Look-ups in named tables: a row name and a column name give one cell, copied from the table.

Bafeb.tsv
	Vese	Gav
Niso	0.77	0.73
Lev	0.74	0.79
Tavi	0.82	0.72
Tizepa	0.78	0.75
Ziv	0.77	0.76
Nulu	0.16	0.57
Tam	0.77	0.75

Gav of Niso: 0.73
Vese of Tizepa: 0.78
Gav of Tam: 0.75
Gav of Nulu: 0.57
Vese of Tavi: 0.82
Gav of Lev: 0.79
Vese of Lev: 0.74
Vese of Nulu: 0.16
Gav of Tizepa: 0.75
Vese of Tam: 0.77
Vese of Ziv: 0.77
Vese of Niso: 0.77
Gav of Tavi: 0.72
Gav of Ziv: 0.76

Table Laz
fields: Rutafiv, Zegedid, Dugeb, Bukovoz, Vel, Figig, Babufis, Dov, Gafepag, Segilaz
Libiman: [1.842, 1.568, -56.100, -4.282, 60.531, -26.852, -62.010, 14.807, 4.077, 53.578]
Buzitom: [72.024, 54.814, 14.249, -45.264, 76.950, 11.081, 45.171, 16.504, 32.456, -25.906]
Koz: [-25.333, 76.122, 0.728, 6.039, 40.000, 66.497, 81.813, -23.985, 47.267, -50.548]

Vel of Libiman is 60.531
Zegedid of Libiman is 1.568
Segilaz of Koz is -50.548
Segilaz of Libiman is 53.578
Gafepag of Buzitom is 32.456
Bukovoz of Buzitom is -45.264
Row with the largest Babufis: Koz

Table Seleto
         Lusedu  Tikise  Disetef  Rabimen  Goterak  Gubifim  Lusig
Mubug      45.5    64.0     21.7     33.8     69.7     42.1   48.2
Mim        37.5    39.1     17.3      8.1     40.8     47.6   48.7
Zegovoz    66.0    70.7     75.9     86.6     70.2     57.7   66.9
Migete     71.9    66.7     71.0     69.7     69.9     69.1   25.2
Pon        55.9    38.6     74.6     58.9     31.9     64.2   75.8
Neru       43.6    50.7     22.2     21.0     54.5     48.0   42.8

Gubifim of Zegovoz: 57.7
Lusig of Neru: 42.8
Goterak of Mubug: 69.7
Lusedu of Mim: 37.5
Gubifim of Migete: 69.1
Disetef of Mim: 17.3
Disetef of Zegovoz: 75.9
Rabimen of Neru: 21.0
Tikise of Migete: 66.7
Disetef of Mubug: 21.7
Goterak of Neru: 54.5
Goterak of Zegovoz: 70.2

Soka =
|  | Koguk | Lato | Kas |
|---|---|---|---|
| Doso | 43451 | 16315 | 65045 |
| Vur | 38858 | 28330 | 63302 |
| Sibubu | 62026 | 76879 | 44034 |
| Febusol | 42280 | 25429 | 44151 |
| Lek | 30742 | 60908 | 58445 |
| Mizete | 26280 | 82673 | 46594 |
| Nefiteg | 56649 | 80173 | 52342 |
| Baratu | 15949 | 67107 | 45688 |

What is the Koguk of Mizete in Soka?
26280
What is the Koguk of Doso in Soka?
43451
What is the Kas of Febusol in Soka?
44151
What is the Koguk of Lek in Soka?
30742
What is the Lato of Vur in Soka?
28330
What is the Lato of Nefiteg in Soka?
80173
What is the Lato of Doso in Soka?
16315
What is the Kas of Sibubu in Soka?
44034
What is the Lato of Febusol in Soka?
25429
What is the Koguk of Baratu in Soka?
15949
What is the Koguk of Febusol in Soka?
42280
Row with the largest Lato: Mizete

Daf =
cols = Zedap, Vis, Vuniz, Vin, Kevone, Sobo, Nilite
Donud: [73.3, 5.4, 31.5, 43.8, 37.0, 56.0, 61.5]
Simumi: [8.6, 78.6, 58.0, 44.0, 54.8, 42.7, 27.5]
Medo: [90.9, 60.3, 52.4, 55.3, 41.3, 27.9, 58.8]
Kadake: [89.9, 23.1, 38.7, 50.2, 37.6, 42.7, 64.1]
Pafi: [1.2, 69.4, 54.1, 43.5, 54.9, 47.8, 27.4]
Monab: [38.7, 0.9, 28.2, 39.0, 41.2, 65.9, 52.0]
Duf: [58.8, 1.2, 27.8, 42.2, 38.1, 61.1, 59.7]
Patebu: [54.1, 2.5, 26.7, 40.7, 40.4, 62.7, 57.6]
Rikomib: [85.8, 16.1, 35.0, 49.2, 38.1, 49.3, 65.0]
Bafosod: [91.7, 29.3, 40.6, 51.5, 37.6, 43.3, 64.2]
Gul: [32.8, 2.3, 28.4, 37.0, 41.3, 68.2, 49.6]
Pira: [92.2, 50.3, 48.6, 54.8, 39.9, 32.4, 61.7]

Vis of Donud: 5.4
Nilite of Simumi: 27.5
Vuniz of Donud: 31.5
Vin of Rikomib: 49.2
Vin of Kadake: 50.2
Vis of Bafosod: 29.3
Vuniz of Simumi: 58.0
Kevone of Gul: 41.3
Kevone of Simumi: 54.8
Sobo of Bafosod: 43.3
Vis of Duf: 1.2
Vin of Simumi: 44.0
Vin of Patebu: 40.7
Zedap of Monab: 38.7
Vin of Medo: 55.3
Which row has the largest Vis? Simumi

